A small network was shown many inputs. Here are its activations along a few directions, one row for each input.
In each table, some parts of the input vary, and every possible input appears once, in random order.
Descriptions start from the smaller parts, as in this example, which fits no table here: one of 3 separate values, together with either a single point or one of 9 places around a ring or (one of 4 places along a line, together with one of 5 places around a ring).
Shared parts are said once, and a part with two or three values counts as separate values.
In the rows, zero is written as 100.

Other details of the inputs vary at random and push rows far along two fixed directions, the same in every table; ignore that.

Rows:
R1: [140,102,79,71,142,84,124,92,76,118,76,88,92,106,37]
R2: [90,107,95,115,80,120,100,119,83,92,127,113,117,111,146]
R3: [65,110,106,122,64,90,91,92,139,76,76,104,66,67,123]
R4: [130,86,111,78,124,84,106,97,84,110,118,97,117,120,79]
R5: [105,100,92,102,108,125,96,124,81,105,108,105,115,107,105]
R6: [88,88,119,114,88,98,93,109,96,92,128,101,114,114,135]
R7: [55,98,121,148,65,96,83,110,118,69,79,93,82,85,134]
R8: [93,103,90,98,87,111,97,105,102,101,120,107,101,100,127]
R9: [115,89,113,92,112,135,81,133,62,111,155,113,153,141,135]
R10: [91,103,94,101,87,105,100,100,91,101,133,109,105,107,143]
R11: [156,100,76,44,147,87,121,81,72,134,119,103,110,120,55]
R12: [96,106,109,117,95,96,100,107,100,86,80,101,92,96,100]
R13: [66,96,113,125,60,114,84,109,115,79,129,106,104,97,157]
R14: [75,96,113,112,74,123,78,115,106,89,143,117,121,105,153]
R15: [118,92,99,83,124,113,89,112,83,113,103,100,120,111,78]
R16: [94,92,118,109,91,82,94,94,126,83,70,91,83,82,83]
R17: [128,100,69,61,126,111,107,97,87,130,118,105,111,109,77]
R18: [107,92,114,102,107,106,91,113,82,100,116,101,122,122,109]
R19: [62,95,135,142,61,84,86,98,134,63,80,98,83,81,132]
R20: [109,107,98,98,110,80,107,92,116,91,38,89,66,72,43]
R21: [102,102,97,107,101,114,99,118,90,96,94,100,102,101,99]
R22: [125,91,91,71,117,92,110,87,83,114,132,97,112,117,85]
R23: [153,99,68,48,142,95,121,83,74,133,116,97,111,121,53]
R24: [92,114,106,115,124,146,119,85,75,173,175,106,163,162,169]
R25: [89,94,104,106,82,101,95,97,102,90,127,100,107,107,125]
R26: [119,113,85,82,117,67,122,74,108,100,49,93,65,74,43]
R27: [105,97,95,96,111,86,99,93,112,97,49,80,73,80,49]
R28: [89,95,112,103,82,106,88,103,109,89,125,108,109,102,126]
R29: [110,107,90,87,105,72,111,72,121,98,64,94,68,79,62]
R30: [77,105,107,134,80,105,97,115,99,78,87,99,92,94,125]
R31: [128,92,80,62,124,106,104,93,92,122,121,97,112,109,67]
R32: [43,110,121,157,53,111,78,120,129,60,71,110,79,65,147]
R33: [129,85,101,79,119,105,100,105,85,111,117,95,120,118,83]
R34: [127,87,110,82,127,122,93,126,48,123,168,113,158,155,128]
R35: [85,92,112,117,94,106,90,117,83,96,123,101,116,117,133]
R36: [105,102,111,107,106,116,98,126,68,101,136,115,129,128,137]
R37: [69,115,106,131,65,91,99,100,121,70,71,106,75,74,123]
R38: [61,100,121,126,62,80,91,86,132,70,98,102,77,77,133]
R39: [60,119,101,132,106,102,128,49,131,146,79,82,86,103,115]
R40: [106,90,97,95,112,127,85,123,77,110,121,101,126,116,108]
R41: [120,108,75,81,111,94,115,95,100,107,72,95,84,86,58]
R42: [122,111,72,76,123,67,128,72,106,107,45,85,62,75,29]
R43: [90,112,80,102,91,98,105,98,116,95,62,99,73,69,78]
R44: [63,94,115,131,70,99,83,105,133,76,77,94,84,75,118]
R45: [122,105,84,78,114,116,103,113,82,115,111,115,116,106,88]
R46: [91,109,87,93,96,85,101,83,130,97,66,101,69,68,74]
R47: [109,112,87,90,103,79,112,85,120,94,44,95,63,67,49]
R48: [122,89,100,78,121,93,98,96,103,108,87,94,105,99,58]
R49: [98,96,111,101,89,91,97,91,108,88,116,102,101,103,109]
R50: [106,90,107,102,102,82,103,91,110,93,82,86,90,96,77]
Description of these inputs: one of 2 separate values, together with either a single point or (one of 4 places along a line, together with one of 6 places around a ring).
The inputs of R37 and R2 match in every part but the choice among 2 separate values. If R46 is changed in the same way as R37 into R2, which row does it become? -> R17
Change only the choice among 2 separate values in R22. List by row number the other rows that result. -> R38
Change only the place on the line of 4 in R27. List by row number the other rows that result. -> R7, R35, R40
Change only the place on the ring of 6 in R28. List by row number the other rows that result. -> R3, R9, R16, R20, R47

Rows:
R51: [113,100,102,93,114,115,102,104,75,116,134,103,129,130,118]
R52: [144,100,88,75,119,105,109,117,78,98,93,104,109,107,59]
R53: [81,107,99,106,83,93,105,83,129,98,84,97,80,81,101]
R54: [108,99,105,98,115,114,100,110,73,117,133,106,126,131,121]
R55: [97,105,97,102,107,119,98,116,83,114,138,108,124,122,137]
R56: [93,92,95,104,96,81,94,94,124,80,54,77,69,70,56]
R57: [138,102,76,62,135,98,116,83,85,133,94,93,101,110,57]
R58: [120,103,82,81,126,98,118,93,91,124,90,97,100,103,68]
R59: [86,95,116,120,84,124,91,108,87,101,149,113,131,127,162]
R60: [66,92,125,132,64,76,78,103,145,58,43,95,61,55,102]
R61: [96,101,103,107,103,103,106,100,91,108,103,100,109,107,105]
R62: [93,100,99,103,91,117,95,105,96,110,135,111,121,117,140]
R63: [51,108,117,133,60,101,72,114,125,58,79,111,76,67,129]
R64: [133,99,88,70,134,72,124,61,111,122,69,81,81,89,21]
R65: [81,98,107,115,72,82,93,109,105,62,101,105,84,84,124]
Describe the family of inputs behind these rows. -> either one of 5 separate values or (one of 2 separate values, together with one of 5 places along a line)
Change only the choice among 2 separate values in R59. List by row number the other rows that result. -> R62
Start at R64 and move only the place on the line of 5, one step at a time. The first step leads to R59. Which rows follow, in order? -> R51, R54, R61

Rows:
R66: [87,110,102,112,92,102,103,96,105,99,96,103,95,97,112]
R67: [119,99,86,78,120,113,107,101,80,126,129,103,119,120,99]
R68: [89,104,109,112,95,100,103,92,108,100,99,100,97,101,108]
R69: [112,104,89,86,111,100,111,93,96,116,105,103,104,104,91]
R70: [125,99,94,80,128,92,115,85,93,121,96,94,105,110,66]
R71: [161,87,90,51,144,90,99,116,72,108,87,100,108,108,30]
R72: [155,89,83,60,134,81,109,111,84,96,67,90,90,94,18]
R73: [86,96,111,114,86,124,92,116,87,107,151,112,134,126,162]
R74: [60,108,111,133,61,115,89,105,116,83,119,112,101,95,165]
R75: [109,93,100,91,109,123,98,110,78,123,151,105,135,132,129]
R76: [90,104,102,111,95,111,98,107,91,103,117,104,111,109,130]
R77: [95,107,93,102,96,85,109,83,117,99,72,94,77,85,87]
R78: [101,92,101,106,90,93,89,122,103,68,71,96,84,81,82]
R79: [74,96,113,121,69,58,87,96,139,45,34,89,42,47,73]
R80: [69,100,114,126,77,115,90,106,109,96,122,106,110,103,148]
R81: [86,91,118,116,79,108,72,134,100,66,99,111,103,91,128]
R82: [136,93,92,68,134,115,110,102,69,135,143,106,139,137,93]
R83: [140,100,85,68,136,114,114,104,61,133,137,108,135,135,89]
R84: [87,101,111,114,92,116,97,105,95,103,129,109,120,115,137]
R85: [88,106,101,108,91,117,98,106,95,105,126,112,114,108,136]
R86: [101,96,100,97,104,109,101,100,94,114,121,99,115,114,115]
R87: [84,99,113,119,89,109,97,106,96,100,122,105,116,112,140]
R88: [109,104,88,87,110,99,106,88,101,112,102,98,98,102,87]
R89: [95,102,96,102,95,112,98,101,94,107,123,105,109,111,126]
R90: [116,97,98,86,112,114,103,99,86,119,138,106,127,126,113]
R91: [68,103,114,128,79,103,94,96,117,90,99,99,94,92,128]
R92: [107,102,95,94,102,114,103,103,87,111,130,109,119,118,124]
R93: [110,99,96,89,112,95,109,88,104,114,99,96,101,103,84]
R94: [64,102,117,130,71,114,90,106,113,91,121,109,108,101,154]
R95: [78,101,115,120,69,98,77,115,124,61,65,103,79,66,103]
R96: [94,90,105,101,87,78,87,107,108,65,78,97,78,78,80]
R97: [67,100,112,127,77,104,92,97,117,93,101,98,95,93,132]
R98: [110,98,95,89,111,95,107,86,101,114,100,92,101,106,89]
R99: [111,104,90,87,113,97,112,92,95,115,98,102,101,102,86]
R100: [109,103,88,86,115,103,107,93,95,117,104,100,102,103,85]
R101: [66,110,107,131,78,95,97,93,119,86,78,96,77,82,119]
R102: [63,104,110,128,74,93,95,87,135,87,79,94,76,76,115]
R103: [111,106,91,90,114,101,110,92,94,113,100,101,102,104,85]
R104: [114,100,92,86,120,80,115,77,110,117,71,87,84,92,55]
R105: [91,104,102,109,102,84,107,79,117,101,69,85,76,87,77]
R106: [56,107,112,141,67,111,88,107,112,83,106,105,95,91,156]
R107: [101,108,99,102,103,102,107,100,91,106,105,104,106,108,109]
R108: [97,95,106,103,100,120,96,110,84,114,140,106,130,124,138]
R109: [71,105,105,123,79,106,96,103,109,93,103,104,96,93,137]
R110: [140,91,95,65,118,72,103,99,94,85,77,96,85,88,38]
R111: [88,103,108,112,95,102,100,93,106,102,102,98,99,103,109]
R112: [114,102,92,88,116,117,104,105,77,119,132,107,125,122,109]
R113: [140,93,90,65,132,114,110,99,70,134,146,104,139,140,95]
R114: [89,103,97,105,94,104,102,98,103,104,103,101,98,98,116]
R115: [157,90,81,57,131,106,106,116,68,106,100,99,114,112,40]
R116: [113,95,101,92,115,113,103,104,78,119,133,101,129,127,115]
R117: [127,103,87,79,128,96,116,93,83,122,99,98,107,112,72]
R118: [94,105,91,100,104,91,106,85,112,106,77,93,79,85,80]
R119: [89,99,106,119,71,88,89,117,121,56,54,96,69,64,86]
R120: [97,97,105,101,98,121,97,108,90,113,144,111,130,123,137]
R121: [92,93,110,107,86,115,74,131,94,77,105,110,111,95,115]
R122: [137,96,88,64,119,61,108,82,110,85,46,86,63,70,6]
R123: [81,111,100,116,90,91,103,87,117,94,73,95,76,82,95]
R124: [107,105,97,97,111,106,106,102,83,113,112,101,111,115,106]
R125: [80,105,109,119,91,85,104,83,121,94,70,87,77,85,96]
R126: [106,107,87,88,109,92,112,83,111,112,83,97,86,89,74]
R127: [79,102,104,116,85,92,98,84,124,94,83,90,81,86,106]
R128: [131,95,92,74,125,105,110,94,79,127,128,99,125,129,92]
R129: [80,101,113,119,74,72,83,102,142,55,23,92,49,45,65]
R130: [127,91,98,76,111,60,101,95,107,76,57,91,67,75,35]
R131: [122,97,92,79,121,104,107,90,90,123,121,97,116,119,87]
R132: [71,103,108,122,75,129,87,118,95,99,148,117,125,114,172]
R133: [106,104,91,91,107,96,110,92,101,112,94,99,95,98,90]
R134: [127,89,93,75,123,90,90,112,92,93,72,96,93,91,45]
R135: [83,97,101,117,74,91,87,114,118,60,57,94,72,65,83]
R136: [147,87,79,61,133,90,104,113,78,99,78,90,97,100,26]
R137: [89,99,106,112,97,104,99,96,102,103,106,96,103,104,114]
R138: [87,100,103,110,85,128,92,117,82,104,153,115,131,126,167]
R139: [83,111,103,118,91,84,107,88,116,92,66,94,74,82,95]
R140: [81,106,110,120,91,82,106,83,123,93,68,89,77,84,94]
R141: [105,102,103,99,109,96,108,90,98,110,99,97,103,108,93]
R142: [81,93,113,114,71,94,80,116,108,61,97,105,92,82,114]
R143: [91,105,98,107,95,99,105,96,104,103,94,102,94,95,109]
The inputs of R92 and R138 match in every part but one. If R119 is changed in the same way as R92 into R138, which row does it become? -> R78
The inputs of R96 and R110 match in every part but one. If R118 is changed in the same way as R96 into R110, which row does it become? -> R99
Describe the family of inputs behind these rows. -> one of 6 places around a ring, together with either one of 3 separate values or (one of 2 separate values, together with one of 5 places along a line)
Start at R113 and move only the place on the line of 5, one step at a time. The first step leads to R93. Which rows follow, in order? -> R82, R70, R141
Change only the place on the ring of 6 in R117. List by row number the other rows that result. -> R76, R83, R103, R106, R112
Change only the place on the ring of 6 in R116. List by row number the other rows that result. -> R70, R84, R87, R91, R137
Change only the choice among 3 separate values in R72. List by row number the other rows that result. -> R71, R130

Rows:
R144: [42,101,130,155,32,112,77,114,127,62,132,117,108,94,196]
R145: [102,100,111,102,91,137,96,133,60,100,182,122,151,146,179]
R146: [127,106,81,68,129,115,113,105,73,119,111,100,119,110,77]
R147: [135,96,93,66,136,124,108,110,73,135,136,102,136,136,89]
R148: [83,104,94,113,98,70,116,75,126,94,54,77,61,77,72]
R149: [77,82,123,144,53,94,59,135,110,45,81,109,84,71,120]
R150: [113,98,84,73,116,110,106,102,96,117,112,101,110,108,81]
R151: [62,104,111,121,63,91,88,95,133,70,79,105,72,67,133]
R152: [128,91,97,64,132,106,109,92,73,130,141,94,129,139,88]
R153: [89,111,93,113,98,86,108,84,125,95,38,83,63,68,70]
R154: [107,98,98,99,118,74,106,64,120,114,55,85,74,82,41]
R155: [126,105,95,93,126,76,116,82,100,120,63,95,86,93,48]
R156: [109,104,90,89,107,106,100,109,83,100,116,110,107,108,107]
Describe the family of inputs behind these rows. -> either a single point or (one of 2 separate values, together with one of 6 places around a ring)
Change only the choice among 2 separate values in R144. List by row number the other rows that result. -> R145
